These are the activations of a small neural network, seen along a few directions. Each row is one input.
In each table, some parts of the input vary, and every possible input appears once, in random order.
A made-up example of a description, with smaller parts first: line(4) and (point or (values(2) and ring(5)) or line(11)).
Shared parts are said once, and a part with two or three values counts as separate values.
In the rows, 100 means zero.

Other details of the inputs shift rows strongly along three fixed directions, in all tables alike. That doesn't count.
These rows show it; all are for the same input, with only those details redrawn:
80	67	95	95	90	123	111	117	118	92	126	127	52
83	123	96	113	97	109	136	107	88	93	99	104	103
88	83	87	103	128	85	85	102	103	78	120	102	99
74	105	105	103	98	133	154	113	97	107	83	111	80
81	56	91	89	137	95	79	107	116	77	119	112	79
83	133	92	120	98	101	137	103	82	93	100	99	112
69	98	116	97	140	133	153	104	99	103	52	107	94
82	101	92	107	92	112	122	110	101	92	118	112	85

Rows:
x1: 116	112	73	119	85	78	99	108	102	112	91	114	79
x2: 94	87	89	80	75	123	112	100	90	91	116	103	43
x3: 116	114	115	100	104	118	131	135	58	129	99	113	145
x4: 74	65	91	62	80	105	103	109	115	116	125	104	39
x5: 108	146	88	115	77	115	93	95	95	114	126	80	101
x6: 107	118	60	100	85	104	106	90	91	82	112	95	105
x7: 105	57	90	102	118	76	52	102	124	66	134	94	122
x8: 87	50	125	92	89	105	87	118	112	83	113	110	70
x9: 110	101	130	85	124	110	90	109	124	94	57	105	108
x10: 81	110	96	113	75	99	106	113	87	98	118	101	74
x11: 102	97	104	85	74	78	109	96	100	95	134	100	115
x12: 88	102	70	104	66	87	109	98	92	133	105	106	89
x13: 87	105	133	81	121	89	100	87	91	108	56	70	135
x14: 122	134	122	117	128	76	71	70	90	97	118	85	149
x15: 102	109	94	94	98	104	85	106	125	103	103	131	65
x16: 104	86	136	78	127	111	142	112	119	89	52	110	97
x17: 123	96	121	121	145	77	96	86	85	110	67	77	142
x18: 92	105	104	79	141	125	143	85	87	93	54	99	96
x19: 93	92	112	80	93	86	57	90	111	97	114	94	122
x20: 120	106	67	118	105	94	98	100	101	112	111	79	106
x21: 101	61	102	78	140	98	84	104	109	100	121	78	57
x22: 103	115	120	90	82	130	103	94	92	93	82	98	113
x23: 132	97	95	120	79	95	100	103	105	105	116	81	122
x24: 111	108	87	96	104	75	64	110	103	85	102	90	84
x25: 111	85	107	101	104	88	75	76	83	87	110	115	106
x26: 79	131	96	121	84	119	96	100	100	111	113	119	94
x27: 102	82	126	75	126	118	131	93	94	83	68	103	107
x28: 130	114	92	119	71	96	107	98	110	92	140	82	123
x29: 103	98	99	98	103	106	110	110	118	117	84	136	58
x30: 97	75	93	79	71	103	115	101	124	103	114	96	114
x31: 91	105	120	81	97	94	90	87	104	115	105	114	117
x32: 76	122	89	114	71	116	78	109	106	100	117	102	91
x33: 113	60	129	82	92	117	108	112	110	100	123	88	66
x34: 111	121	62	125	68	89	97	89	67	102	108	100	99
x35: 126	109	107	107	74	93	119	98	103	90	148	89	107
x36: 108	77	88	81	91	111	116	122	130	88	115	127	42
x37: 102	86	87	88	173	103	91	130	76	119	88	105	122
x38: 112	103	106	89	78	103	69	86	93	82	133	119	105
x39: 99	36	111	111	130	71	44	97	110	84	96	108	112
x40: 107	129	91	110	108	97	78	85	100	109	138	99	98
x41: 112	126	95	98	125	67	97	105	92	87	85	88	91
x42: 98	123	83	96	97	107	85	78	86	97	117	114	90
x43: 103	112	104	119	69	81	103	103	94	74	140	102	123
x44: 91	82	119	77	70	92	109	100	99	104	116	93	92
x45: 115	80	126	105	113	100	115	109	111	112	43	115	95
x46: 109	116	92	118	104	95	97	85	91	120	128	108	87
x47: 121	109	114	114	80	84	98	101	106	104	104	126	94
x48: 69	103	108	76	92	125	125	103	100	132	69	93	73
x49: 111	79	133	88	99	142	93	104	123	111	105	94	86
x50: 82	145	99	124	117	75	79	93	72	90	89	68	134
x51: 91	42	112	75	80	95	81	94	121	120	126	137	71
x52: 120	100	125	92	96	79	101	112	104	81	90	96	96
x53: 102	97	95	79	155	83	51	101	126	89	74	98	92
x54: 111	103	110	116	92	103	116	81	74	104	60	100	121
x55: 115	74	123	105	97	109	97	92	107	117	127	113	82
x56: 84	117	103	84	110	153	126	86	93	110	50	102	85
x57: 81	56	91	89	137	95	79	107	116	77	119	112	79
x58: 87	78	63	76	123	84	85	97	121	98	113	88	103
x59: 109	92	112	88	68	112	81	99	86	83	105	90	85
x60: 113	42	99	70	153	97	65	86	117	62	91	97	116
x61: 100	69	102	95	107	66	78	86	99	114	92	98	120
x62: 108	131	81	112	116	112	133	96	103	110	92	75	119
x63: 85	121	130	118	74	105	101	109	87	94	81	83	122
x64: 110	129	89	110	73	98	88	103	86	108	134	72	86
x65: 120	91	120	91	114	71	58	110	111	76	90	85	112
x66: 108	43	120	63	153	85	60	86	99	62	94	89	96
x67: 108	75	89	121	111	66	53	105	103	78	112	85	146
x68: 84	96	72	111	83	115	108	116	116	94	116	107	94
x69: 95	102	117	131	84	86	89	92	91	100	117	120	115
x70: 106	65	104	90	82	138	123	104	101	98	67	104	92
x71: 84	103	106	83	91	142	121	97	85	108	69	95	65
x72: 80	131	82	90	70	107	94	96	99	120	110	93	99
x73: 111	116	57	113	66	101	101	97	82	98	110	93	100
x74: 102	115	85	106	123	88	88	71	74	98	97	109	100
x75: 86	93	75	124	79	118	106	117	106	110	95	105	92
x76: 103	126	98	126	118	109	142	91	82	137	60	88	110
x77: 71	111	104	79	99	132	126	96	104	138	74	118	82
x78: 100	119	56	109	63	82	100	100	94	118	118	89	116
x79: 121	117	61	119	79	83	97	118	111	101	101	101	93
x80: 89	140	126	128	82	105	104	99	89	104	99	107	138
x81: 71	104	112	115	106	135	132	104	94	126	70	126	81
x82: 102	99	100	101	79	96	124	99	101	120	78	91	135
x83: 121	134	115	107	71	86	88	104	112	94	115	118	109
x84: 90	130	83	141	112	79	103	93	72	113	76	94	133
x85: 109	111	72	98	88	107	122	120	124	92	93	109	84
x86: 132	120	88	112	64	77	102	113	119	75	121	99	120
x87: 130	104	92	116	60	91	106	116	117	95	98	102	111
x88: 116	107	136	102	150	85	78	88	84	94	76	54	143
x89: 88	115	130	112	131	98	77	92	95	87	74	80	155
x90: 103	126	106	101	168	88	130	85	85	100	76	66	128
x91: 74	96	99	72	104	119	151	104	105	121	82	103	80
x92: 85	112	82	96	87	81	95	84	91	126	120	118	91
Question: Changing only one part turns x17 into x76. The same change can be made to x16. Which row results?
Answer: x36
Question: Changing only one part turns x26 into x80. The same change can be made to x32. Which row results?
Answer: x89
Question: Changing only one part turns x55 into x46. The same change can be made to x30. Which row results?
Answer: x58
Question: Describe the family of inputs behind these rows.
Answer: values(2) and (point or (values(5) and ring(9)))
Question: Which other rows does x79 become when the ring(9) part takes its other values? List them by row number.
Answer: x1, x15, x24, x29, x36, x41, x53, x85
Question: Which other rows does x79 become when the values(2) part takes its other values? List them by row number.
Answer: x87
Question: Which other rows does x74 become when the values(2) part takes its other values? List them by row number.
Answer: x25
Question: Which other rows does x61 become when the values(5) part takes its other values? List them by row number.
Answer: x17, x39, x45, x54
Question: Which other rows does x22 become when the values(5) part takes its other values? List them by row number.
Answer: x9, x19, x49, x89
